m =
129,120,111,123,122,143,139,128,156,117,133
134,121,151,117,126,139,109,132,133,124,141
Counting starts at 1.
Report the entry in row 2 and column 1.
134
Report the entry just left of 156.
128
The entry at row 1, column 1: 129
The entry in row 1 and column 2 -> 120
The entry in the top-right corner is 133
The entry in the bottom-right corner is 141
The entry just left of the smallest entry: 139

arr = [126 146 139 147 128 146 127 151 133 125]
Report the entry just right of the largest entry.
Answer: 133
Report the entry just right of 147.
Answer: 128
The entry just right of 127 is 151

Questions about the row below.
1) Give the entry just right of 136.
2) Give the entry just left of the smallest entry.
[128, 104, 133, 128, 135, 101, 136, 104, 110, 149, 127, 133]
1) 104
2) 135

Read these off the matrix that follows.
1) The 5th entry, reading row by row?
2) The entry in the bottom-right corner?
3) The top entry of the column that holds the largest entry?
4) The entry just right of 112?
5) The top-right entry?
6) The largest entry in the last row?
7) The entry just left of 112?
8) The smallest entry in the first column?
[[155 108 123 144 115 135 129 138 140 112 132 144]
 [138 108 136 144 109 149 137 134 141 111 128 147]
 [107 144 123 114 146 107 123 118 120 144 127 107]]
1) 115
2) 107
3) 155
4) 132
5) 144
6) 146
7) 140
8) 107

[[133, 130, 133, 109, 121, 117, 112, 138, 127, 131, 110, 117, 128],
 [129, 149, 131, 133, 135, 138, 121, 150, 124, 132, 145, 140, 127],
 [125, 129, 123, 134, 108, 134, 122, 113, 128, 124, 147, 127, 128]]
Indices start at 1.
The entry at row 2, column 3 is 131
The entry at row 1, column 3 -> 133
Which number is the entry in row 3 and column 1?
Answer: 125
The entry in row 1 and column 2 is 130
The entry just left of the centre entry: 138
The entry directly above the centre entry is 112
Which number is the entry in the top-left corner?
Answer: 133
The entry directly above the smallest entry: 135
The entry in the bottom-right corner is 128
Which number is the entry just left of 113?
Answer: 122
Which number is the entry just right of the largest entry?
Answer: 124
Which number is the entry at row 2, column 1?
Answer: 129
The top-right entry: 128
The entry in row 3 and column 2: 129
Which number is the entry just left of 150?
Answer: 121
The entry directly below 145: 147
Which number is the top entry of the column that holds the largest entry?
Answer: 138
The entry just left of the smallest entry is 134

grid =
array([[153, 151, 139, 148, 110, 145, 154, 138, 125, 151, 119, 108, 109,
        112],
       [142, 152, 128, 150, 106, 113, 136, 134, 149, 149, 145, 104, 105,
        121],
       [131, 131, 151, 127, 136, 153, 148, 140, 110, 109, 105, 134, 131,
        150],
       [138, 141, 152, 141, 117, 137, 154, 154, 127, 120, 115, 111, 117,
        152],
       [148, 152, 139, 146, 122, 143, 146, 117, 119, 152, 115, 111, 118,
        105],
       [147, 125, 136, 123, 133, 143, 142, 104, 115, 141, 125, 125, 129,
        106],
       [131, 150, 119, 147, 107, 110, 127, 146, 151, 143, 143, 112, 112,
        123],
       [118, 111, 144, 108, 146, 150, 141, 119, 105, 111, 103, 142, 147,
        137]])
Give the minimum.
103
The entry just left of the smallest entry is 111

Read these off the table that follows.
1) What is the minimum?
2) What is the bottom-left entry?
3) What is the largest entry in the last row?
4) What is the third entry, reading row by row?
5) What is the entry directly above the largest entry?
6) What is the third entry on the main diagonal?
7) What is the maximum?
8) What is the entry at the centre?
[[130 141 134 122 134 128 139 124 107 144 114 122 136]
 [132 140 132 124 134 130 138 124 107 145 112 123 135]
 [131 137 132 120 131 129 143 126 112 143 112 125 134]
 [132 142 129 121 131 131 139 125 108 147 111 125 135]
 [128 141 132 119 132 129 139 126 110 142 116 125 135]
 [130 141 129 119 131 129 141 126 111 144 115 126 135]
 [129 141 134 122 134 129 139 125 108 143 113 123 135]
 [131 138 133 119 132 127 142 125 111 143 113 125 135]
 [131 140 127 120 130 131 141 126 111 146 112 125 134]
 [131 142 133 123 135 130 136 124 106 145 112 122 135]
 [129 139 134 120 133 128 140 125 109 142 114 123 136]
 [132 140 131 123 134 130 137 124 107 146 111 123 135]
 [130 142 134 122 135 128 137 123 105 143 114 122 136]]
1) 105
2) 130
3) 143
4) 134
5) 143
6) 132
7) 147
8) 139
